Each row below is a small network's average activation on inputs in which a field has the value named, seen along a few directions.
Values that are neighbours, or in one group, have similar rows; names and order tell nothing.
In the rows, 500 means zero.
Strong random noise was added to every row along 8 fixed directions; ignore it. To show where, here is one row again and again, with new noise each time:
[685 542 572 428 631 630 548 492 417 434 518 631 496 441 280 447 764 443
 697 411 250 673 279 484]
[325 452 413 758 385 500 337 486 327 374 606 376 359 608 730 526 383 488
 234 600 569 279 506 638]
[480 540 691 513 615 516 368 584 256 183 460 537 456 507 355 448 618 545
 495 543 471 436 169 626]
[225 418 675 326 520 645 451 531 782 420 493 665 254 492 642 654 329 453
 420 476 456 351 660 511]
[ 83 406 622 738 463 386 175 519 330 150 718 587 229 366 657 637 310 455
 237 720 709 210 122 720]
[596 485 538 402 534 489 703 546 427 557 290 435 410 504 323 602 664 628
 823 520 438 543 265 548]
[266 395 271 586 265 509 519 391 670 732 645 497 254 405 686 711 329 300
 495 475 418 514 594 467]
[794 536 548 541 585 424 648 377 431 472 470 482 504 488 350 431 635 622
 653 387 534 623 381 543]
[747 393 336 716 555 652 685 282 499 697 841 713 364 291 463 583 838 360
 769 495 228 707 234 528]
[670 468 605 638 589 281 608 354 448 398 516 476 399 448 488 519 474 751
 548 527 809 437 321 633]


Field V:
v10: [428 519 488 397 574 409 399 697 486 531 371 380 642 652 608 585 403 680
 484 792 740 295 511 389]
v13: [436 489 530 527 287 173 675 425 454 552 228 228 481 348 410 618 303 645
 648 494 907 465 318 639]
v6: [490 506 586 499 402 394 538 480 591 586 464 375 592 555 378 471 486 434
 626 279 506 673 561 594]
v3: [279 471 706 387 499 663 430 667 380 272 290 448 450 551 414 525 582 506
 561 510 399 377 394 660]
v2: [703 559 326 693 421 202 637 370 303 613 554 411 671 417 306 367 635 517
 565 489 556 636 303 573]
v1: [207 545 548 514 519 388 212 655 352 377 627 630 436 358 434 603 457 388
 494 659 520 509  98 456]
v7: [515 620 188 570 186 468 465 516 240 682 337 173 672 505 359 390 483 281
 533 304 307 732 577 423]
v5: [ 82 496 547 634 328 295 144 517 445 323 646 468 469 429 575 535 238 324
 299 445 684 466 394 582]
v12: [497 577 546 350 564 416 468 692 403 412 144 290 505 758 565 464 338 799
 370 551 703 302 685 428]
v9: [594 506 459 578 529 554 535 484 445 481 523 506 616 455 591 448 554 560
 415 687 545 410 493 518]
v8: [347 370 609 447 680 533 442 605 609 469 741 822 456 369 541 657 598 487
 550 852 516 364 229 543]
v11: [309 480 624 381 435 488 599 710 423 429 193 466 586 411 322 614 535 540
 687 715 558 408 224 563]
v4: [252 461 355 405 525 409 395 783 357 571 434 466 564 484 479 535 476 538
 450 831 546 349 301 404]
V is arranged as a line.
A walk along V starts at v11 and steps to its neighbour v9. Put v1, v7, v5, v8 in the order it reaches them.
Answer: v7, v1, v5, v8
List every value one step from v2, in the order listed.
Answer: v4
How many steps from neighbour to neighbour lead from v6 to v13, at the fewest?
Answer: 6

Field D:
d1: [377 633 490 370 258 311 480 587 435 539 242 300 676 593 256 450 437 350
 586 294 436 676 516 525]
d10: [633 651 527 337 496 463 526 567 345 419 228 369 624 572 281 329 563 560
 508 373 444 601 531 465]
d12: [102 308 456 693 464 747 304 625 496 525 709 502 195 617 933 738 396 454
 326 738 432 150 559 606]
d11: [636 446 682 276 609 503 765 403 887 659 488 757 530 271 332 611 546 483
 816 388 519 677 491 424]
d3: [433 573 539 405 457 621 426 632 323 302 288 376 492 703 390 368 556 453
 405 353 284 487 564 557]
d13: [342 390 342 602 380 297 617 615 361 725 392 295 432 531 417 732 632 570
 803 748 559 427 107 642]
d5: [786 411 558 531 644 845 766 571 436 550 377 483 610 647 509 484 875 644
 699 632 315 405 540 624]
d9: [492 336 654 474 658 590 613 436 837 537 645 750 434 452 700 603 481 635
 495 662 660 360 672 549]
d4: [778 557 390 607 608 558 471 311 477 550 839 742 497 294 369 413 707 290
 589 321 256 826 319 362]
d6: [629 449 492 446 583 510 713 483 518 636 453 557 507 321 424 583 639 617
 775 618 552 548 300 462]
d7: [505 517 601 463 463 588 547 409 614 444 466 523 481 472 516 451 473 465
 460 364 458 529 645 548]
d2: [345 515 580 423 396 470 519 543 487 378 273 366 431 627 440 505 405 531
 452 409 473 379 605 613]
d8: [617 553 433 254 711 597 491 633 511 623 490 636 450 463 478 594 578 581
 694 663 378 577 358 187]
D is arranged as a line.
A walk along D starts at d12 and steps to its neighbour d8. Put d1, d3, d4, d2 in the order it reaches them.
Answer: d4, d3, d2, d1
How many steps from neighbour to neighbour lead from d10 to d13, at the fewest?
Answer: 7
List every value one step from d11, in the order listed.
Answer: d5, d9
